Each row below holds a small network's activations on one input, seen along a few directions.
In each table, some parts of the input vary, and every possible input appears once, in random order.
Descriptions start from the smaller parts, as in this example, which fits no table here: one of 8 places around a ring, together with either a single point or one of 9 places along a line or (one of 2 separate values, together with one of 6 places along a line).
Shared parts are said once, and a part with two or three values counts as separate values.

Other details of the inputs vary at random and push rows far along two fixed directions, the same in every table; ignore that.

Rows:
R1: 1  -23  14  4  -22  -22  -10  -32  0  -56  15  36
R2: -16  -25  -15  25  37  -24  34  -5  -17  52  -3  -33
R3: 7  -31  45  -10  47  -46  30  -38  -22  15  6  34
R4: 16  13  -5  -11  -13  14  -25  -4  2  12  -18  -11
R5: -24  -3  -27  20  21  3  24  25  -5  47  -2  -44
R6: -28  2  21  5  1  -5  20  2  11  -29  29  21
R7: 51  -43  47  10  29  -55  7  -65  -27  26  1  20
R8: 0  -33  -20  24  7  -36  -10  -3  -35  50  -15  -28
R9: -2  4  -9  -8  31  7  15  19  0  40  -18  -13
R10: 7  2  7  -7  -38  1  -16  -16  22  -82  27  31
R11: -13  -30  -17  24  37  -26  35  -2  -12  52  -5  -33
R12: 11  12  21  -31  -30  -7  -24  -2  6  -64  3  57
R13: 22  -9  -23  36  -2  0  -1  1  -1  29  -1  -41
R14: -22  59  -17  -24  -14  66  -8  64  31  -12  -3  -6
R15: -25  10  23  -8  -11  1  22  2  30  -75  37  44
R16: -2  1  -1  -6  36  -1  17  6  -10  42  -13  -10
R17: 19  -8  37  -23  -14  -10  -13  -40  -6  -43  0  41
R18: 4  -19  -18  24  -3  -11  -13  -17  -11  31  -10  -37
R19: -2  51  -33  -20  -45  65  -38  49  21  -17  -22  -9
R20: -19  48  -9  -16  -2  49  -4  51  15  14  -1  -9
R21: -14  26  -52  12  -38  53  -27  41  9  4  -16  -53
R22: 30  -3  31  -23  -13  -16  -15  -36  1  -38  8  41
Description of these inputs: one of 2 separate values, together with either one of 5 places along a line or one of 6 places along a line.
Change only the choice among 2 separate values in R1. List by row number the other rows that result.
> R19

Rows:
R23: 15  -12  -7  11  13  -6  -5  -8  -13  34  -10  -15
R24: 3  -18  31  3  13  -34  16  -28  0  -15  20  27
R25: -6  -16  -3  6  26  -17  16  3  -22  46  -6  -13
R26: -7  37  -47  1  -28  45  -19  52  8  19  -20  -37
R27: -6  39  -46  -1  -28  50  -21  57  8  19  -22  -43
R28: -3  4  4  -6  1  -1  -5  6  -6  9  -8  6
R29: 7  -14  -12  8  4  -12  -6  1  -15  37  -14  -15
R30: -18  24  -36  -2  1  34  2  40  11  26  -13  -37
R31: 18  -22  -1  12  15  -17  1  -17  -14  40  -12  -13
R32: -7  32  -43  -5  -19  45  -21  42  10  13  -18  -41
R33: -11  30  -34  9  -7  32  -6  44  12  26  -6  -40
R34: 1  24  14  -17  -14  23  -7  7  22  -44  5  28
R35: -8  0  10  0  1  4  -4  -6  -5  8  -4  2
R36: -9  -11  6  11  9  -11  10  -9  -3  -2  5  2
R37: -4  18  0  -7  -31  21  -11  4  18  -49  7  17
R38: -12  -5  4  9  6  -4  11  -2  2  -2  6  1
R39: 11  -21  22  -4  3  -30  -1  -26  -14  -22  7  29
R40: 14  -17  25  -2  2  -27  -3  -31  -9  -19  14  22
R41: 3  25  -4  -12  -33  25  -18  15  27  -44  11  15
R42: 4  -16  7  6  0  -10  -7  -19  -9  -2  3  6
R43: -6  3  5  -3  -3  -6  5  6  7  -30  8  21
R44: -13  -5  17  -1  3  -5  13  -8  6  -26  15  20
R45: 3  31  -2  -13  -34  28  -16  17  22  -47  9  9
R46: 5  1  3  -6  -12  -2  -12  -2  2  -27  5  22
R47: -8  -14  -6  2  28  -12  17  -5  -16  43  -6  -20
R48: 7  -12  36  -6  7  -26  1  -32  -6  -11  12  30
R49: 10  -23  17  -7  1  -26  0  -34  -1  -19  5  25
R50: -7  23  6  -13  -9  24  8  17  28  -50  14  24
R51: -7  22  7  -17  -7  25  10  16  23  -48  16  25
R52: -5  4  3  -10  3  2  -4  -4  0  4  -8  3
R53: 3  -17  -9  13  2  -6  -6  -7  -12  35  -11  -20
R54: 8  -21  28  1  -3  -23  2  -34  -10  -24  7  22
R55: 7  -12  -5  2  6  -11  -1  -12  -15  27  -14  -20
R56: -4  -20  -11  19  28  -23  13  5  -24  66  -14  -28
R57: 12  3  0  1  -6  4  -2  -4  2  -5  -4  2
R58: -6  32  -43  -3  -23  42  -17  37  12  16  -20  -38
R59: -9  -32  0  20  38  -25  22  -15  -34  73  -7  -30
R60: 7  -17  28  2  18  -25  20  -25  3  -19  13  28
R61: 19  -25  0  17  23  -21  6  -18  -28  59  -18  -29
R62: 4  -23  -9  18  16  -13  -4  -10  -29  55  -15  -35
R63: -2  -20  23  -4  17  -31  18  -29  1  -22  12  28
R64: -5  2  18  -5  2  -7  11  -4  10  -24  19  20
R65: -6  -16  -3  9  23  -18  14  4  -18  43  -7  -13
R66: 9  18  5  -12  -19  20  -11  6  18  -52  8  20
R67: 8  -20  -6  6  14  -18  -5  -18  -17  32  -10  -14
R68: 0  -18  33  -5  16  -29  19  -28  -6  -14  23  29
R69: -7  3  4  -7  0  -3  7  -3  14  -35  8  17
R70: -3  36  -39  4  -26  42  -19  41  10  22  -13  -40
R71: 5  15  4  -10  -23  12  -17  2  16  -44  15  21
R72: -3  23  3  -8  -12  21  3  16  29  -55  13  23
Describe the family of inputs behind these rows.
> one of 5 separate values, together with either a single point or one of 4 places along a line or one of 5 places around a ring
The inputs of R54 and R27 match in every part but the choice among 5 separate values. If R35 is changed in the same way as R54 into R27, which row does it become?
> R28
The inputs of R64 and R50 match in every part but the choice among 5 separate values. If R68 is changed in the same way as R64 into R50, which row does it become?
> R51
Change only the place on the line of 4 in R36. List by row number the other rows that result.
> R38, R44, R59
Change only the choice among 5 separate values in R43. List by row number the other rows that result.
> R33, R36, R69, R72
Change only the choice among 5 separate values in R31. List by row number the other rows that result.
> R29, R41, R49, R53

Rows:
R73: -34  28  -11  27  23  40  34  35  9  27  1  -21
R74: 35  -58  30  2  16  -66  32  -69  -26  -32  17  25
R75: 25  23  34  -11  -14  33  -6  -14  38  -89  13  46
R76: 28  -12  58  -13  -7  -53  -2  -39  1  -31  26  67
R77: -48  9  -5  -1  40  11  31  24  3  49  5  -35
R78: -5  13  -3  -19  5  8  -10  0  -19  69  -22  -30
R79: 9  -13  -2  22  -5  -17  -25  3  -19  42  11  -8
R80: 34  6  -8  -11  17  2  4  2  -9  0  -8  -13
R81: 24  -9  16  -13  8  -29  8  -9  -40  32  -16  0
R82: 8  33  -28  -25  -8  41  -20  32  39  -46  -21  18
R83: -7  -45  7  6  10  -57  1  -42  -19  -17  -10  31
R84: -34  -34  22  -7  45  -29  45  10  5  -1  4  28
R85: 8  11  -16  -13  27  16  -9  -7  -1  60  -16  -45
R86: -9  3  -9  29  -18  15  -10  6  -1  7  -15  -34
R87: -12  6  -9  -14  -27  19  -30  13  4  -51  -3  46
R88: -14  -10  -4  -2  0  4  -22  -11  -29  51  -3  -26
R89: -11  -26  46  9  39  -54  48  -22  6  -12  49  49
R90: -31  25  2  -23  -39  16  -19  -7  27  -72  19  16
R91: 0  51  -18  1  -34  73  -20  55  13  23  -32  -33
R92: 9  -21  -10  11  4  -13  -10  5  -52  48  -9  -30
R93: 34  2  12  2  12  -18  -8  -12  17  -2  16  13
R94: 10  -42  -21  8  12  -27  10  -28  -5  15  -20  -1
R95: 21  -19  -21  27  2  -20  2  -8  2  46  5  -32
R96: -2  18  -28  -15  -4  16  -16  31  -6  41  -43  -8
R97: -14  38  -38  -7  -43  32  -17  46  10  -47  -1  -26
R98: 6  -24  10  23  -2  -54  -9  -26  -7  7  17  3
R99: -7  12  -5  -23  -29  24  -3  -18  34  -52  17  6
R100: -4  13  19  8  -37  42  -24  11  7  -45  8  17
R101: 8  18  -1  8  -36  48  -3  2  39  -68  8  7
R102: -26  3  -18  11  42  -2  50  36  -21  49  4  -30
The inputs of R101 and R74 match in every part but one. If R100 is changed in the same way as R101 into R74, which row does it become?
> R92
Describe the family of inputs behind these rows.
> one of 5 separate values, together with either a single point or one of 5 places around a ring

Rows:
R103: -6  10  -13  13  1  22  10  18  11  12  -3  -27
R104: 2  12  -17  9  4  20  8  21  8  14  4  -24
R105: 16  -46  28  20  43  -55  30  -51  -23  32  10  6
R106: -10  29  -34  4  -5  27  2  42  15  30  -7  -34
R107: -7  10  29  -19  -7  -7  11  -7  23  -71  31  55
R108: 0  4  -40  5  -21  12  -17  15  2  9  -15  -37
R109: 2  21  -12  8  -15  25  -17  21  -3  25  -15  -22
R110: -5  22  -38  13  -23  35  -28  33  0  28  -11  -42
R111: 16  -34  17  17  15  -32  -1  -29  -37  51  -7  -12
R112: -9  19  -40  11  -33  30  -26  28  3  24  -10  -51
R113: 3  33  -30  -18  2  38  -10  33  4  35  -28  -33
R114: 23  -47  23  3  39  -54  9  -48  -26  42  -11  14
R115: 12  9  20  -16  -19  0  -6  -11  16  -70  4  49
R116: -19  1  31  -23  -10  -8  12  -4  17  -72  23  59
R117: -10  -21  -18  27  30  -6  18  0  -18  65  -13  -44
R118: -22  14  9  -5  -13  14  5  6  30  -69  22  27
R119: 10  -3  11  -14  -23  -9  -11  -19  15  -78  15  46
R120: 5  18  -40  1  -14  35  -16  39  -1  25  -25  -36
R121: 20  -39  48  -4  40  -52  12  -60  -39  47  -1  13
R122: 3  22  18  -19  -24  22  -18  4  26  -49  13  34
R123: 4  -47  38  8  47  -67  27  -39  -38  33  8  14
R124: -30  15  11  -22  -15  11  8  10  15  -63  16  45
Describe the family of inputs behind these rows.
> either one of 10 places along a line or (one of 2 separate values, together with one of 6 places along a line)
What sort of input is R115?
> one of 2 separate values, together with one of 6 places along a line

Rows:
R125: 12  22  -31  4  -19  37  -33  31  -2  41  -17  -39
R126: -41  20  -13  -4  -6  27  1  34  4  9  -1  -18
R127: 30  -11  14  1  46  -20  19  -13  -11  52  -19  -6
R128: -12  -29  42  -10  38  -51  48  -30  0  -29  30  49
R129: -9  8  -34  11  -26  27  -7  16  27  -38  5  -14
R130: 44  -31  29  17  17  -40  -6  -44  -27  40  -2  -5
R131: 20  -48  -14  47  31  -39  20  -37  -22  59  -10  -48
R132: -3  11  5  1  29  5  37  11  19  -15  18  7
R133: -31  -7  -5  14  -8  -11  -5  11  -9  4  8  -6
R134: 24  -12  32  -4  19  -15  -1  -35  -16  33  -8  4
R135: 29  -27  20  -12  -16  -37  -13  -50  -7  -45  4  37
R136: -1  -26  41  9  -2  -32  10  -40  7  -56  39  49
R137: 48  -37  9  13  8  -37  -7  -50  -17  13  -11  -10
R138: -3  -2  0  24  -3  -2  5  0  5  7  16  -13
R139: -20  -23  27  4  18  -24  22  -18  -19  8  10  12
R140: -2  -19  17  18  34  -18  26  -22  -14  47  7  -20
R141: 10  35  16  -36  -7  25  2  15  38  -65  6  49
R142: 19  26  -6  -3  -29  27  -29  15  11  -9  0  -6
R143: -26  33  11  -15  -21  31  7  19  32  -54  25  21
R144: -39  -2  -8  -8  24  -8  26  26  -1  6  2  0
R145: 3  -8  5  7  -22  -7  6  -24  29  -81  24  27
R146: 10  -33  21  1  28  -34  0  -32  -51  74  -25  -6
R147: 7  -27  48  -16  -10  -50  -18  -51  -24  -46  16  64
R148: -20  25  -21  -26  4  21  -7  40  0  17  -26  1
R149: -35  26  3  -25  -9  22  23  40  31  -76  21  42
R150: -9  31  -12  -28  -7  29  -5  43  10  -14  -16  21
R151: 20  32  -15  2  4  44  -15  25  2  59  -27  -49
R152: -14  5  18  3  -25  -6  1  -2  18  -55  33  32
R153: -21  26  -7  -2  -4  41  6  24  23  -13  12  -11
R154: 30  -9  -18  4  -13  -1  -20  -14  -3  6  -16  -23
R155: 0  16  23  4  6  15  19  -7  21  -29  23  9
R156: -13  -39  -4  36  18  -39  9  -7  -41  69  -3  -31
R157: 20  3  -57  11  -12  28  -31  20  -9  57  -37  -65
R158: -29  4  -17  -2  -38  8  -10  9  23  -77  11  18
R159: 24  -30  30  3  5  -47  -10  -43  -30  23  4  16
R160: -14  10  -40  14  -26  21  -5  22  19  -14  -2  -29
R161: -23  27  -11  -13  8  32  23  38  33  -39  17  11
R162: 1  32  -13  -14  -11  37  -20  25  -1  39  -21  -24
R163: 0  21  -40  6  -24  29  -35  42  -22  55  -26  -44
R164: -4  41  -7  -34  -11  33  -3  37  28  -29  -7  24
R165: -7  -45  -8  24  3  -39  10  -26  -22  5  -3  -6
R166: -4  12  -54  -2  -26  23  -37  26  -12  24  -33  -41
R167: 6  7  14  20  -12  4  5  -4  20  -35  28  9
R168: 5  27  -30  0  3  48  -21  33  -6  78  -34  -57
R169: 2  -26  61  -26  8  -45  -4  -58  -24  -32  8  67
R170: 2  36  -4  -33  -6  39  -4  30  33  -38  -6  27
R171: -2  -33  9  18  63  -41  47  -19  -20  60  4  -15
R172: 14  -12  -26  -1  -21  -5  -25  -3  -21  4  -22  -14
The inputs of R155 and R151 match in every part but one. If R165 is changed in the same way as R155 into R151, which row does it become?
> R172
Describe the family of inputs behind these rows.
> one of 2 separate values, together with one of 4 places along a line, together with one of 6 places along a line
Start at R166 and move only the place on the line of 6, one step at a time. The first step leads to R172. Which rows follow, in order?
> R135, R157, R154, R137
Change only the place on the line of 4 in R136. List by row number the other rows that result.
> R129, R153, R161
Change only the choice among 2 separate values in R130. List by row number the other rows that result.
> R167
Change only the place on the line of 6 in R161. List by row number the other rows that result.
> R128, R132, R144, R149, R171
Change only the place on the line of 4 in R168. List by row number the other rows that result.
> R125, R157, R170
